A small network was shown many inputs. Here are its activations along a few directions, one row for each input.
In each table, some parts of the input vary, and every possible input appears once, in random order.
Descriptions start from the smaller parts, as in this example, which fits no table here: ring(8) and (point or line(11) or (values(3) and line(6))).
Shared parts are said once, and a part with two or three values counts as separate values.
In the rows, zero is written as 128.

Rows:
r1: [ 87 123 150 152 145 128 145 144 164  88 103 108 121]
r2: [121 162 126 134 132 113  84  71 126 138 168 152 130]
r3: [113 145 125 104 163 139 115 118  86  92 108 129 120]
r4: [115 101 157  90 133  76 113 129 130 129  81 141 116]
r5: [106 114 140 104 163 105 135 155 128  89  65 128 105]
r6: [ 88 149 128 167 149 144 140 108 161  88 153 112 126]
r7: [138 131 139 189 127 129 134  93 144 102 145 111 156]
r8: [159 158 116 167 142 128 101  80 109 113 143 134 150]
r9: [152  96 147 124 143  90 128 139 113 103  58 125 138]
r10: [135 105 160 174 124 114 141 129 147 101  95 106 152]
r11: [160 129 132 123 143 123 107 103  71 105 102 125 150]
r12: [196 107  74  98  69 182 176 211 118 222 164 127 125]
r13: [122 134 142  88 133 109  91  94  88 131 125 143 130]
r14: [ 97 134 147 155 118 115 116  85 161 125 170 127 134]
r15: [110 175 107 148 165 145 110  95 125 100 149 138 120]
r16: [159 112  81  66  55 165 162 203 131 245 187 146 106]
r17: [151 121  63  80  85 199 184 226 135 209 169 133  96]
r18: [ 95 109 168 140 115  99 123 121 164 125 119 121 129]
Describe the family of inputs behind these rows.
> values(3) and (point or ring(5))
Changing only the values(3) part turns r18 into r10. The same change can be made to r4. Which row results?
> r9
Which other rows does r3 become when the ring(5) part takes its other values? List them by row number.
> r1, r5, r6, r15
Which other rows does r2 become when the values(3) part takes its other values? List them by row number.
> r8, r15

Rows:
r19: [151 118 115  84 103 125 125 120 105 175 159 142 127]
r20: [129 100 142 131  95 118 153 180 162 157 111 125 120]
r21: [173 139  92 127 119 152 125 149 110 157 127 145 129]
r22: [ 92 150 136 132 141 106 103 108 166 123 137 143 108]
r23: [127 151 138 135 123 105  87  80 126 144 157 140 139]
r24: [124 144 135 171 151 153 144 118 131  88 131 100 142]
r25: [139 129 124  84 103 148 118 131  96 174 155 133 132]
r26: [112 150 143 128 123 129  95  80 106 131 165 127 142]
r27: [125  89 136 120  95 121 168 169 154 144 122 120 122]
r28: [148 121 110 131 126 166 159 173 118 128 123 100 131]
r29: [142 151 108 160 142 137 120  89 110 102 149 136 141]
r30: [ 76 149 140 125 141 130 113 109 146 109 145 130 112]
r31: [139 109 162 104 166  72  95 125  94  90  38 138 129]
r32: [113 101 143 119  93 143 161 181 146 141 118 111 128]
r33: [103 114 160 171 120 108 126 121 180 119 117 120 133]
r34: [116 130 116  94 122 120 130 162 149 169 129 150  96]
r35: [138 144 128 178 151 130 136 118 152 102 121 114 143]
r36: [159 110 100 130 128 145 167 162 128 129 126 109 129]
r37: [132 162 119 161 141 158 115  99 100 102 146 127 139]
r38: [ 99 103 156 162 122 111 140 112 171 105 129 115 134]
r39: [111 118 110  85 123 122 144 151 140 157 140 145  98]
r40: [134 100 156  94 165  75 110 113  86  78  47 133 131]
r41: [ 88 115 165 161 120 133 136 122 163 104 125 108 137]
r42: [146 164 112 168 140 134 107  99 120 115 137 142 142]
r43: [123 138 133 127 124 107 100  71 116 131 169 135 139]
r44: [158 138  98 119 119 175 132 150  91 143 137 130 128]
r45: [162 122 105 139 127 143 152 172 137 142 114 115 130]
r46: [155 129 121  94 103 123 111 130 114 187 148 148 125]
r47: [170 127  87 117 120 154 139 139 101 143 139 139 128]
r48: [ 99 128 118  85 123 144 137 163 131 156 136 136 104]
r49: [134 132 124 170 152 132 150 108 142  89 134 109 143]
r50: [122 112 162  95 163  97 107 121  76  79  40 121 132]
r51: [ 88 137 131 124 142 108 117  99 157 110 149 138 109]
Describe the family of inputs behind these rows.
> values(3) and (point or (values(2) and ring(5)))
Changing only the values(3) part turns r51 into r30. The same change can be made to r38. Which row results?
> r41
Which other rows does r20 become when the values(3) part takes its other values? List them by row number.
> r27, r32

Rows:
r52: [177 170  87 124 124 163 106  98  67 154 177 142 146]
r53: [158 123 109  86  91 129 116 128 108 196 161 153 129]
r54: [146 142 140 151 176 102  95  68  89  67  95 124 152]
r55: [171 106  88  66 104 148 157 208 102 186 112 140 105]
r56: [126 155 118 214 129 164 139 100 163 100 171 111 149]
r57: [ 73 155 131 172 132 141 137 112 191 113 174 118 120]
r58: [130  84 156  92 148 104 144 186 112 103  24 116 119]
r59: [ 90 138 158 116 171  86  92  80 111  75  92 142 120]
r60: [120 103 172 116 132  72 101 108 118 106  77 130 137]
r61: [107 113 149 174  98 125 152 135 196 145 161 111 132]
r62: [113  86 128 143 106 153 201 207 182 128 114  95 117]
r63: [124 161  99  84 126 149  97 106  97 164 178 154 111]
Describe the family of inputs behind these rows.
> values(3) and line(4)
Changing only the line(4) part turns r53 into r55. The same change can be made to r60. Which row results?
> r58
Which other rows does r62 become when the line(4) part takes its other values? List them by row number.
> r56, r57, r61
